Each row below holds a small network's activations on one input, seen along a few directions.
In each table, some parts of the input vary, and every possible input appears once, in random order.
Descriptions start from the smaller parts, as in this example, which fits no table here: one of 2 separate values, together with either a single point or one of 11 places around a ring or (one of 4 places along a line, together with one of 8 places around a ring).
Shared parts are said once, and a part with two or three values counts as separate values.

Other details of the inputs vary at random and push rows far along three fixed directions, the same in every table; ignore that.

Rows:
x1: [-38  25  34  42 -39   7  21  24 -25  38  19  28  24  -6]
x2: [-32  -9 -22 -14  15  28 -12  13   9 -31  -1 -18   9   4]
x3: [  1  -6 -13   9   2  10  63  -7 -27  -9  -5 -20   4  24]
x4: [ 35 -13   2  15   1  31  87 -17 -60  14 -79  16 -62  20]
x5: [ 43 -20  73  58 -15   3  83 -16 -52   9 -57  54  -5   2]
x6: [ -3  27  32  97  10  51  -1  60 -12  26  18 -11 -12  -4]
x7: [  0  30  54  75  23  34  38 -23 -34   8 -11 -15 -50   4]
x8: [-16  43  33  96   8  39  -8  67 -28   4  16 -11 -11   7]
x9: [-18 -24  -3 -20  -3  -1  62 -52 -21 -19 -57  12 -14 -22]
x10: [  1  35  60  41  25  13   9 -20 -25   8 -16 -24 -23  10]
x11: [ -41   38  -18  -43   -4  -11 -100   58   34   12   62  -16   55  -15]
x12: [ -6  14 -11 -58  25  10   8 -42 -23   5 -11 -20 -20 -35]
x13: [   2  -10  -46  -35    3  -52 -110   31   88   46   71   18    0    8]
x14: [-31 -13  27 112 -47  16  28  52  11  15  -4  33  21  -7]
x15: [  4  14 -41  -3  41  25 -40  50  21 -33  46 -65  17  36]
x16: [-24  11  19  64 -57 -24 -22   8  40  25  78  -6  50  23]
x17: [ 16  -8 -61 -79  34  46  -8 -43 -10 -10   7 -31 -59  13]
x18: [-25 -15  -1 -46 -84 -33  -9   8  10  15  37  70  73 -33]
x19: [-18 -14 -10 -23 -73 -69  -4 -17  21  46  33  24  78 -20]
x20: [ -2   6 -50 -26  23  68 -45  27   4  -5  52 -31 -31  44]
x21: [ 27 -27  -7 -73 -27 -27  30 -21 -16  -8 -52  42  24 -53]
x22: [ 23  -5 -13 -44  16  16  46 -81 -36  -7 -51  -8 -73  17]
x23: [  5 -11  38 -58 -59 -62  14 -57  -3   5 -23  53  42 -30]
x24: [ -2  -6 -11  10  54  37 -65  22  31 -24  15 -48   1   6]
x25: [-46  -7   3 -58 -48 -66 -33 -45  35  -3 -12  15  55 -29]
x26: [-10   7  32  72 -55   9  59  35 -38  32 -15  53  -8  54]
x27: [ -1  -2 -17 -16 -31 -45  65 -13 -35 -11 -44   3  21  -6]
x28: [ 21   1 -29 -15  49  20  10 -46   5 -33  11 -67 -33  13]
x29: [ 41 -12  50  27  11  22  80 -56 -44 -28 -54  22 -47  -3]
x30: [  7   4 -44 -63  -5  -1  -2  -7 -31 -11 -32  -1 -27  12]
x31: [  -3   -5   -8 -107  -46  -58   11  -87  -13   22  -40   24    2   -1]
x32: [ 23   9 -22  -5  35  48 -64  58   8 -54  33 -24  -1  -4]
x33: [ 26 -17  -3  13  21 -79  18  -5  36  21  -7   5   1   5]
x34: [  8   8 -11 -87  51 -85 -67 -13  43  26 -12  -2   1 -44]
x35: [  7 -10   0 -80 -28 -37  -4   5  -6 -20 -22  43  49 -24]
x36: [ 36  -7 -36 -74  46  26 -31 -29 -12   1 -18 -34 -40  22]
x37: [ 35  -9 -46 -20  53  28  16   3  -4 -28 -15 -65 -17   3]
x38: [  3  29  56  97  21  39 -14  38 -14  34  24 -14  -7  12]
x39: [ 23  -7 -22  -9  34  68 -46  15  23 -32  64 -21 -16  -6]
x40: [-29 -17  22  83 -12 -59 -49  52  79  30  36  42  25  -5]
x41: [-20   6 -23  -1  48  34 -55  53  26 -50   6 -43   8  19]
x42: [-19  -6  28  71   1  23  33 -23  -1 -20 -19  -2 -27   6]
x43: [-17  -5 -24 -39  15 -13   3   0 -13 -48 -61 -13   2 -19]
x44: [ 16  -2 -25  40  40  56  27  -4  -1 -18  40 -55 -32  27]
x45: [  1 -21  53  73 -71 -87 -21  46  61  57  50 108  54 -23]
Each input here is: one of 5 separate values, together with either a single point or one of 8 places around a ring.
Changing only the choice among 5 separate values turns x25 into x23. The same change can be made to x2. Which row results?
> x18
Changing only the choice among 5 separate values turns x37 into x21. The same change can be made to x15. Which row results?
> x35
Change only the choice among 5 separate values in x9. List by row number the other rows that result.
> x12, x17, x39, x44
Which other rows agree with x4 in the choice among 5 separate values? List them by row number.
> x13, x17, x20, x22, x26, x30, x31, x36
